Each row below holds a small network's activations on one input, seen along a few directions.
Each table varies a few parts of the input and shows all the possible inputs, shuffled.
A made-up example of a description, with smaller parts first: ring(8) and (point or line(11) or (values(3) and line(4))).
Shared parts are said once, and a part with two or three values counts as separate values.

A family of inputs:
x1: [-4.79 -2.38 -3.83 -5.87  1.72 -1.38 -0.07 -2.20 -2.90 -2.67  1.87 -3.22
  4.86]
x2: [ 2.04 -4.85 -2.73 -0.69  0.09  3.36 -3.68  5.19 -2.65 -3.29 -3.69 -2.87
 -1.14]
x3: [-3.52  5.71  1.18 -2.48  2.52 -4.17  2.75 -4.36  4.34  3.22  4.16  3.85
  2.78]
x4: [-2.40 -2.56  1.81 -7.70  2.21 -6.12  1.96 -4.27  0.05 -0.06  1.00  3.19
  4.57]
x5: [ 2.33 -8.14  0.11  1.11  1.21 -0.11 -0.03  0.21 -4.72  1.39  2.35  2.73
  0.42]
x6: [ 5.70  3.56  8.45  7.05 -5.92  3.53 -1.53  3.34  4.17  1.52 -1.68 -4.46
 -6.00]
x7: [-6.19  6.28 -4.08 -0.31  1.51  0.06  0.51 -1.82  0.76  0.09  4.98 -1.81
  3.34]
x8: [ 1.33  0.15 -0.26  7.48  1.57  0.86  1.08 -0.03 -0.42  4.52  4.83  2.82
 -0.37]
x9: [-1.71  5.57 -3.43  0.47  0.48 -0.39  3.44 -2.14  2.60  0.04 -2.66  3.42
 -1.13]
x10: [-0.68 -2.41 -2.34 -5.14  1.30 -1.73  2.39 -2.24 -2.01 -3.14 -5.74  2.71
  0.02]
x11: [ 0.32  3.03 -2.88  6.02 -0.62  4.60 -2.87  5.01  2.02 -0.59 -1.24 -1.90
 -1.57]
x12: [ 7.57 -3.95  7.99  0.06 -6.09  1.50 -3.96  3.31 -1.25 -1.01 -4.18 -4.47
 -5.79]
Describe the family of inputs behind these rows.
> values(2) and line(6)
The inputs of x3 and x11 match in every part but the line(6) part. If x4 is changed in the same way as x3 into x11, which row does it become?
> x2
Change only the values(2) part in x12. List by row number the other rows that result.
> x6
Change only the values(2) part in x8. List by row number the other rows that result.
> x5

A family of inputs:
x13: [-1.19  4.51 -1.48  6.28 -1.40  4.33 -2.02  2.70  1.12  0.77  3.52 -4.21
 -0.75]
x14: [ 3.37 -6.54  6.33 -4.62 -0.89 -3.33 -0.47 -1.38 -2.27  0.56  0.22  1.08
 -0.14]
x15: [ 1.14 -2.16 -2.62 -2.04 -0.60  1.94 -2.42  3.08 -1.50 -3.28 -4.45 -1.82
 -1.38]
x16: [-8.72 -0.80 -7.45 -9.09  5.97 -5.70  3.46 -6.13 -2.17 -1.70  2.66  4.41
  8.37]
x17: [ 1.70  3.97  5.71  0.77 -2.92 -0.82  0.63 -0.87  4.05  0.90 -1.41 -1.29
 -2.13]
x18: [ 3.32  0.95  8.16  0.87 -2.06 -3.25  0.75 -2.18  2.73  4.30  2.84  1.74
 -1.33]
x19: [ 1.33 -5.14 -3.12  1.44  1.48  2.41 -2.11  3.45 -2.59 -1.35 -1.38 -0.35
  0.24]
x20: [-8.71  6.76 -5.68 -4.17  5.90 -4.72  5.38 -6.99  2.45  2.11  5.72  4.98
  6.31]
x21: [ 1.97 -3.63  3.67 -4.80 -2.03 -1.13 -0.47  0.00 -0.78 -2.59 -4.01 -2.04
 -0.77]
x22: [ 0.76  2.50 -0.98  7.05  0.42  2.96 -0.66  3.10  2.19  2.03  1.48  0.73
 -1.18]
x23: [ 2.43  2.39  1.74  4.76 -1.55  0.79  1.93 -0.58  1.12  1.94 -0.69  1.91
 -3.18]
x24: [-0.63 -3.05 -3.66  0.76 -0.29  3.43 -3.30  3.29 -3.86 -2.49  0.61 -5.32
  0.67]
x25: [ 2.66 -5.29 -0.25 -0.80 -0.63  0.49  0.49  0.01 -3.63 -1.30 -3.38  0.96
 -2.02]
x26: [ 0.56  5.55 -0.37  3.59 -1.40  2.59 -1.19  2.51  3.15  0.08 -1.74 -0.77
 -2.73]
Describe the family of inputs behind these rows.
> values(2) and (point or line(6))
The inputs of x14 and x18 match in every part but the values(2) part. If x16 is changed in the same way as x14 into x18, which row does it become?
> x20
Change only the values(2) part in x22. List by row number the other rows that result.
> x19
